These are the activations of a small neural network, seen along a few directions. Each row is one input.
In each table, some parts of the input vary, and every possible input appears once, in random order.
Descriptions start from the smaller parts, as in this example, which fits no table here: ring(8) and (point or ring(11) or (values(3) and line(6))).
Shared parts are said once, and a part with two or three values counts as separate values.

Other details of the inputs vary at random and push rows far along two fixed directions, the same in every table; ignore that.

Table:
R1: [-22  18  -5  -4 -20   0 -13  -5 -12   8  -8 -17   1  24   5]
R2: [  8   2   1   5  11   2 -12  12   6 -10   5  -2 -14   6   8]
R3: [ 17  -4  -4  -1  11  -6 -10   2  10  -1  -8  -7 -15   9   8]
R4: [-46  10 -11 -12 -24   5  23 -27 -36  13   5  -1  53  28 -26]
R5: [ -3   5  -2  18   0  -1  -1   1   1   9 -15  -3  -1  -1 -11]
R6: [ 25 -34   5   4  52   2  24 -13  11 -17  26  26  15 -13 -18]
R7: [ 11   3  -5  16   5  -2   0   3   8   9 -20  -2  -5  -1 -10]
R8: [ 14  24   1  23  -5  -1 -29  32  18   0 -38 -16 -56   3  20]
R9: [-3 -3 -3 -7  7 -5  1 -4 -5 -1  1 -7 -1 16  2]
R10: [ 24  16  13  20  -9  -4 -20  30  18   6 -14  -1 -44 -20  19]
R11: [ 27 -39   0   9  50   0  24 -12   7 -23  20  22  17 -19 -16]
R12: [ 14 -43  -2  -3  49   3  37 -23   5 -23  42  28  30 -11 -23]
R13: [-75  26 -11 -43 -82  12  -8 -13 -40  16  10  -9  54  16  -7]
R14: [-45  12  -5 -35 -49   2  17 -37 -40  22  17  -5  55  25  -4]
R15: [-38  12 -15 -10 -19   4  15 -25 -31  15  -4  -7  49  19 -20]
R16: [ 10  14   8  11 -18  -2 -13  18   7  10 -22  -5 -35 -13  18]
R17: [ 33 -51  10 -15  43  -6  29 -21   3 -21  42  24  18 -26   3]
R18: [ 29 -53   9 -18  42 -12  31 -22   1  -7  37  19  18 -20   0]
R19: [ 21  20  13  23 -17  -9 -25  26  20  18 -31 -15 -53 -19  20]
R20: [ -1   6  -1   0   3   5  -5   4   7 -10   9  -3 -15  12   5]
R21: [ 17 -39  -3   4  45  -1  27 -16   2 -16  15  21  19 -14 -14]
R22: [  5  14   3   0 -18  -5  -9   7  -1  19 -19 -14 -14 -10  14]
R23: [ 18  18   8  14   8   3 -23  22  20  -5 -14  -6 -44   6  13]
R24: [ 18 -40   8 -19  30  -2  29 -23   2 -16  48  25  17 -17   0]
R25: [-18  22  -3  -1 -21   6 -12   2 -12  -3  -6 -12  -1  22   6]
R26: [-52  35 -14  -3 -54   8 -17  16  -8   6 -26  -9  21   6 -16]
R27: [ 24  22   4  43   5   1 -21  39  25   1 -33  -2 -46 -16   0]
R28: [  3  -3  -7  -9  12  -4  -4  -5  -4   1  -4 -11   2   9   7]
R29: [-33  30   8 -18 -44   8   1 -13 -23  14   9   0  18  17   3]
R30: [ 19  -1   0   9   6  -1 -37  46  41 -15 -24 -11 -43 -18  15]
Description of these inputs: values(3) and (point or line(9)).
The inputs of R18 and R4 match in every part but the values(3) part. If R19 is changed in the same way as R18 into R4, which row does it become? -> R5
List by row number the other rows that have the values(3) part in common with R20. -> R1, R2, R3, R8, R9, R23, R25, R28, R30
Change only the values(3) part in R16. List by row number the other rows that result. -> R8, R21

Table:
R31: [-20  38  -5  14 -21   4  -8  -2 -10  18 -23 -16  -8  30  -5]
R32: [-34  31  -2   4 -43   5   7  -6 -19  25 -17  -3  19  10 -17]
R33: [-11  28   2 -15 -33  -1 -19   6  -9  13  -9 -21 -18  22  24]
R34: [  3 -43   5 -31  13  -5  28 -32 -15  -4  47  18  40 -17  -2]
R35: [-24  32  -6  18 -36   4   0   5 -14  23 -35  -8   6   2 -13]
R36: [-18  32   4   4 -45   2  -7   4 -10  18 -16  -7  -5  -3   5]
R37: [ 16 -36  -5   2  53  -5  26 -29  -5 -12  17   9  26   7 -15]
R38: [-46  31 -20   8 -33  10  -7   3 -18   5 -22 -11  27  25 -22]
R39: [-43  32  -9  -2 -37  12 -11   6 -18   1  -9  -9  19  22  -9]
R40: [ 56  -6  13  22  29 -12 -23  33  37  -5 -19  -9 -76 -17  31]
R41: [  2 -36 -10  -7  41   3  24 -16   4 -23  30  19  38  -3 -26]
R42: [ 46  -8  11  12  23  -6 -36  47  49 -16 -19  -2 -67 -31  22]
R43: [  5 -39  -4 -18  32   4  16 -14   4 -27  35  20  29  -6  -8]
R44: [ 47  -2   9  22  29  -6 -14  20  28  -6 -15  -5 -56 -10  20]
R45: [-31  31   1   1 -45   4   1  -3 -24  21 -11  -5  15   6  -4]
R46: [  2 -42  -2 -24  29   0  12 -13   3 -26  38  16  23  -9  -1]
R47: [ 46  -1   9  29  35  -7 -15  23  26  -4 -18  -3 -54  -9  15]
R48: [  6 -43   6 -39  11  -6  25 -32 -11  -3  48  17  43 -18   4]
Describe the family of inputs behind these rows. -> values(3) and line(6)
The inputs of R43 and R36 match in every part but the values(3) part. If R38 is changed in the same way as R43 into R36, which row does it become? -> R35
Change only the values(3) part in R41. List by row number the other rows that result. -> R31, R32
Change only the line(6) part in R37. List by row number the other rows that result. -> R31, R33, R40, R44, R47
